Each row below holds a small network's activations on one input, seen along a few directions.
Each table varies a few parts of the input and shows all the possible inputs, shuffled.
A made-up example of a description, with smaller parts first: ring(5) and (point or line(11) or (values(2) and line(6))).
Shared parts are said once, and a part with two or three values counts as separate values.
(in the rows, 128 means zero)

Other details of the inputs vary at random and push rows far along two fixed directions, the same in every table; ignore that.

A family of inputs:
x1: [ 61 106  97 134 164 146 123  60 204 141 150 132]
x2: [108 151 129 102 122 119 121 155 111 148 106 114]
x3: [124 164 135 144 124 116 146 134 114 122 109 108]
x4: [108 138 152 108 104 125 133 148 123 114 127 107]
x5: [124 148 133 138 128  91 153 134 111 118 102 133]
x6: [213 136 130 140 168 129  87 106 116 131 165 139]
x7: [106 133 151 126 102 130 136 147 112 120 120 126]
x8: [198 106 138 130 138 147  91 122 117 141 185 161]
x9: [112 135 122 107 115 110 130 157 110 149 100 127]
x10: [127 170 133 141 126 128 154 136 116 129 111 105]
x11: [116 115 149 135 106 124 151 154 121 127 108 129]
x12: [209 133 132 135 175 125  85 106 110 126 165 141]
x13: [ 55 104  56 118 158 146  99  72 179 144 134 138]
x14: [110 122 150 130 105 124 142 154 118 121 113 128]
x15: [116 147 123  91 116 144 127 156 113 125  98 107]
x16: [110 133 152 128 101 132 142 143 113 122 117 126]
x17: [106 139 156 126 112 133 133 151 119 121 119 115]
x18: [109 141 160 125 118 139 138 146 119 126 117 109]
x19: [124 161 133 139 118 100 150 127 111 122 109 129]
x20: [ 68  82  47 113 157 162 114  85 188 125 116 135]
x21: [ 61  79  78 134 143 154 120  72 194 113 142 129]
x22: [200 105 143 116 145 158  77 122 119 124 179 124]
x23: [110 139 157 127 112 136 138 147 120 123 116 115]
x24: [112 130 149 131 107 119 155 153 123 138 122 136]
x25: [218 113 117 151 151 128  96 112 112 128 159 148]
x26: [205 115 114  92 156 168  68 131 110 133 154 127]
x27: [219 106 115 155 153 125 100 117 115 131 156 149]
x28: [ 60  82  83 147 150 156 122  72 193 121 137 141]
x29: [ 63 100  50 106 152 170 105  74 179 120 125 131]
x30: [120 158 135 134 125  97 148 127 105 117 109 131]
x31: [123 166 138 141 131 119 146 133 112 125 110 102]
x32: [114 114 144 116  99 113 146 156 124 117 118 121]
x33: [112 115 148 133 107 122 146 159 120 124 111 129]
x34: [121 164 140 134 135 101 144 131 112 118 108 121]
x35: [218 117 120 146 155 117  96 110 117 129 158 158]
x36: [220 109 118 150 157 114 100 114 119 132 156 159]
x37: [108 147 155 126 114 129 146 151 124 137 129 124]
x38: [107 149 158 124 120 132 146 150 122 140 130 117]
x39: [214 123 118 147 148 134  91 106 106 127 165 146]
x40: [ 60  82  79 149 154 147 134  81 199 137 147 150]
x41: [129 168 130 144 120 125 154 137 118 126 110 111]
x42: [203  93 109 113 151 129  75 138 112 157 153 155]
x43: [108 132 147 109  94 121 137 144 116 113 127 118]
x44: [120 121 153 128 107 102 162 146 132 144 113 138]
x45: [206  78 132 126 133 144  90 130 122 124 170 144]
x46: [115 145 161 121 112 113 149 139 132 141 122 125]
x47: [120 130 116  95 109 135 136 158 111 125  92 120]
x48: [218 127 112 147 143 143  99 108 111 130 166 149]
x49: [126 141 132 141 130  89 157 139 113 121 100 134]
x50: [ 81 103  54 166 160 142 142  67 192 126 128 138]
x51: [110 130 147 115  95 130 140 143 114 114 123 114]
x52: [112 121 145 113  97 116 142 151 122 114 120 120]
x53: [124 167 139 139 128 104 147 131 118 123 109 118]
x54: [107 140 155 106 111 128 133 147 122 117 128 101]
x55: [111 136 152 115 105 133 136 147 121 115 122 103]
x56: [119 128 155 125 105 104 158 141 130 142 116 137]
x57: [114 139 156 121 102 110 153 135 125 140 123 135]
x58: [107 154 132 100 128 122 121 153 110 151 107 107]
x59: [132 151 123 148 113 115 163 139 117 127 104 124]
x60: [ 52 101  92 139 164 166 108  73 191 121 147 122]
Description of these inputs: line(5) and (values(2) or line(4) or line(6)).
- The inputs of x1 and x56 match in every part but the line(5) part. If x18 is changed in the same way as x1 into x56, which row does it become? => x28
- The inputs of x47 and x20 match in every part but the line(5) part. If x5 is changed in the same way as x47 into x20, which row does it become? => x49
- Which other rows does x42 become when the line(5) part takes its other values? List them by row number. => x2, x9, x13, x58
- Which other rows does x12 become when the line(4) part takes its other values? List them by row number. => x6, x10, x31
- Which other rows does x29 become when the values(2) part takes its other values? List them by row number. => x13
- Which other rows agree with x2 in the line(5) part? List them by row number. => x3, x4, x15, x17, x23, x34, x37, x41, x46, x53, x55
- A walk changes only the line(6) part. It starts at x32 and steps to x45. List the rest of the walk in order. => x33, x11, x40, x44

A family of inputs:
x61: [ 56 127 125 162 146 129 155  91 185 146 134 135]
x62: [225 128 179 146 122 115 112 141  86  98 165 134]
x63: [130 161 188 130  61  72 197 202  74 134  79 131]
x64: [ 41  87  70 158 137 122 154  70 192  91 113 137]
x65: [105 179 142 123  92  92 191 184  86 135  57 106]
x66: [142  54 108 117 147 172  75  86 173 136 197 161]
x67: [220 162 156 132 139 129 109 142  86 125 145 124]
x68: [180 113  75 150 155 152 102 103 126 122 137 140]
x69: [101 144 162 143  91  90 190 178 112 153  83 137]
x70: [214 102 136  90 143 152  55 138 103 136 171 138]
x71: [  4 153 136  86  94 114 163 153 134 127  69  93]
x72: [173 125 151 158 130 130 124 115 128 119 160 132]
x73: [ 29 141  82 141 170 125 134  61 192 134 129 122]
x74: [ 51 201 150 133 104 105 199 154 114 127  69  84]
x75: [233 161 151 145 136 144 105 144  75 120 149 118]
x76: [ 18 167 157 148  92  97 205 130 149 123  91 111]
x77: [237 142 137 126 126 116 115 165  72 131 123 139]
x78: [157 172 182  96  67 137 145 224  48 120  85  88]
x79: [ 84 134 191 104  76 123 171 198 110 152  99 117]
x80: [192 120 109 128 149 113 101 122 108 135 136 148]
x81: [ 43  92  70 163 136 130 159  73 199 115 113 137]
x82: [217 116 113 124 158 111  86 127 107 150 155 161]
x83: [ 63 115  92 104 136 164 118 113 165 133 121 110]
x84: [142  80  88  99 172 164  52  89 165 146 183 147]
x85: [210  98 184 102  94 137 101 177  78 102 156 130]
x86: [151  91  65 133 182 128  80  66 161 136 155 162]
x87: [ 38 107  72 108 145 172 115  90 187 119 120 111]
x88: [132 116  84 144 190 144  83  51 171 126 171 139]
x89: [ 98 102 146 116  96 147 138 145 137 119 129 116]
x90: [157 149 138 128 153 114 105 108 119 131 145 131]
- The inputs of x79 and x61 match in every part but one. If x85 is changed in the same way as x79 into x61, which row does it become? => x62
- What do these inputs look like to the network? => values(3) and (line(4) or line(6))
- A walk changes only the line(6) part. It starts at x84 and steps to x71. List the rest of the walk in order. => x70, x83, x87, x78
- Which other rows does x68 become when the values(3) part takes its other values? List them by row number. => x75, x78

A family of inputs:
x91: [121 133 162 124 107 131 143 151 122 130 130 120]
x92: [137 101 131 126 133 139 107 112 144 120 159 135]
x93: [126 172 168 135 112  87 164 163  93 130  94 116]
x94: [152 131 110 148 149 130 122 101 139 138 147 143]
x95: [ 27 120 119 130 108 131 166 113 167 107 104 111]
x96: [149 121 113 149 155 119 115 103 137 123 142 138]
x97: [126 139 139 114 117 126 138 155 116 140 112 120]
x98: [133 144 134 116 129 143 119 139 117 132 129 115]
x99: [160 147 149 108 117 127 115 156  91 123 126 115]
x100: [140  93 112 123 132 142 107 120 137 125 143 144]
x101: [134 102 121 118 139 136 101 117 139 140 149 146]
x102: [ 74 110  88 127 139 146 132 103 168 130 118 123]
x103: [140 101 130 134 131 151 113 114 146 125 157 134]
x104: [139 150 132 139 114 106 153 135 109 119 110 129]
x105: [ 40 144 103 157 132 117 176 106 162 120  89 112]
x106: [139 153 134 144 115 113 155 137 111 130 112 127]
x107: [137 102 118 125 138 147 108 122 141 142 149 144]
x108: [120 124 143 114 106 118 134 155 112 130 117 129]
x109: [150 126 116 153 158 129 119 106 140 134 144 138]
x110: [163 132 146 108 115 117 122 161  97 132 121 125]
x111: [139  97 114 128 133 149 108 121 140 135 145 142]
x112: [ 32 127  96 120 118 126 162 118 161 117  85 110]
x113: [161 137 152 105 119 116 120 159  99 140 123 127]
x114: [142 121 110 124 143 158 101 113 134 126 144 123]
x115: [151 126 107 143 146 120 118  98 136 126 145 144]
x116: [153 117 110 152 152 125 119 103 136 117 138 139]
x117: [134 106 137 124 137 139 106 110 145 129 161 137]
x118: [136 135 128 115 123 138 119 137 112 115 123 116]
x119: [128 177 162 129 103  88 167 158  93 134  97 121]
x120: [157 152 155 105 121 127 113 154  93 131 128 117]
- What do these inputs look like to the network? => ring(5) and (values(2) or line(4))
- The inputs of x116 and x93 match in every part but the ring(5) part. If x95 is changed in the same way as x116 into x93, which row does it become? => x117
- Which other rows agree with x102 in the ring(5) part? List them by row number. => x103, x105, x106, x111, x114
- Which other rows does x119 become when the values(2) part takes its other values? List them by row number. => x93
- A walk changes only the line(4) part. It starts at x118 and steps to x112. List the rest of the walk in order. => x100, x95

A family of inputs:
x121: [120 127 120 157 143 135 133  99 150 124 143 129]
x122: [ 89 110  87 117 136 144 121 113 151 127 118 126]
x123: [181 154 153 135 122 110 135 150  88 119 121 124]
x124: [182 136 146 141 113 107 142 160  91 133 116 139]
x125: [123  70  83 128 150 154  94  89 168 127 155 150]
x126: [227 118 150 143 149 127  94 127 107 146 173 157]
x127: [106 124 129 118 117 142 131 138 130 117 119 115]
x128: [104 103 123 129 134 152 114 104 157 120 151 125]
x129: [111 115 100 121 142 156 110 106 149 118 136 122]
x130: [119 136 111 138 132 108 144 125 124 125 105 130]
x131: [ 88 139 126 107 113 126 144 148 127 135 100 113]
x132: [ 84 124 109 122 139 154 118 105 156 122 135 112]
x133: [229 120 128 114 147 137  78 133  99 143 162 146]
x134: [ 71 162 123 115  99 109 170 157 110 126  70 106]
x135: [109 152 128 127 137 117 131 124 129 137 117 122]
x136: [ 88 143 147 135 114 107 160 134 133 133 115 128]
x137: [ 63 174 145 112 105 110 166 152 116 136  86 104]
x138: [ 76 107 113 127 123 146 135 110 158 114 124 122]
x139: [180 149 137 123 120 109 125 160  84 131 110 128]
x140: [108 151 128 124 128 136 131 123 126 123 123 109]
x141: [173 144 173 138 109 115 137 153  97 123 139 126]
x142: [115 131 131 143 118 122 149 124 133 115 122 127]
x143: [ 73 171 133 122 108  98 172 153 117 132  73 106]
x144: [227 126 145 133 157 121  86 124 102 142 170 152]
x145: [ 89 103 108 131 131 129 133 106 163 130 131 138]
x146: [123 117 107 148 143 124 135 105 151 137 131 142]
x147: [ 82 146 139 108 116 128 140 145 127 137 109 113]
x148: [165 133 176 120 107 113 129 162  98 138 138 136]
x149: [230 129 145 141 154 130  88 120 102 126 173 140]
x150: [171  99 138 114 126 135 103 138 121 137 149 143]
x151: [ 94 132  94 128 142 146 125  98 150 117 123 118]
x152: [178 130 150 133 106 105 139 161  92 128 122 140]
x153: [105 127 145 134 115 129 140 127 136 118 133 120]
x154: [161 128 177 109 105 122 122 167  97 139 136 131]
x155: [117 150 118 134 132 125 136 122 125 117 110 115]
x156: [ 91  98  98 134 128 130 134 108 158 123 125 139]
x157: [ 85 129 133 109 109 126 146 152 130 133 103 117]
x158: [184 124 132 151 137 131 121 122 118 123 146 140]
x159: [101 107 117 116 143 147 107 111 156 137 146 132]
x160: [165 164 204 105  80 117 145 208  62 125 111 101]
x161: [133 104  80 143 174 133 103  73 166 134 152 149]
x162: [118 139 111 138 151 137 116  99 144 122 137 118]
x163: [130  90  89 145 159 137 107  78 173 133 161 155]
x164: [126  85  95 142 152 154 101  78 171 115 164 145]
x165: [ 64 140 135 109  90 116 168 170 117 124  76 108]
- The inputs of x151 and x134 match in every part but one. If x138 is changed in the same way as x151 into x134, which row does it become? => x125
- What do these inputs look like to the network? => ring(5) and ring(9)
- Which other rows does x155 become when the ring(5) part takes its other values? List them by row number. => x135, x139, x143, x162
- A walk changes only the ring(9) part. It starts at x121 and steps to x149. List the rest of the walk in order. => x162, x140, x132, x160, x128, x153, x141
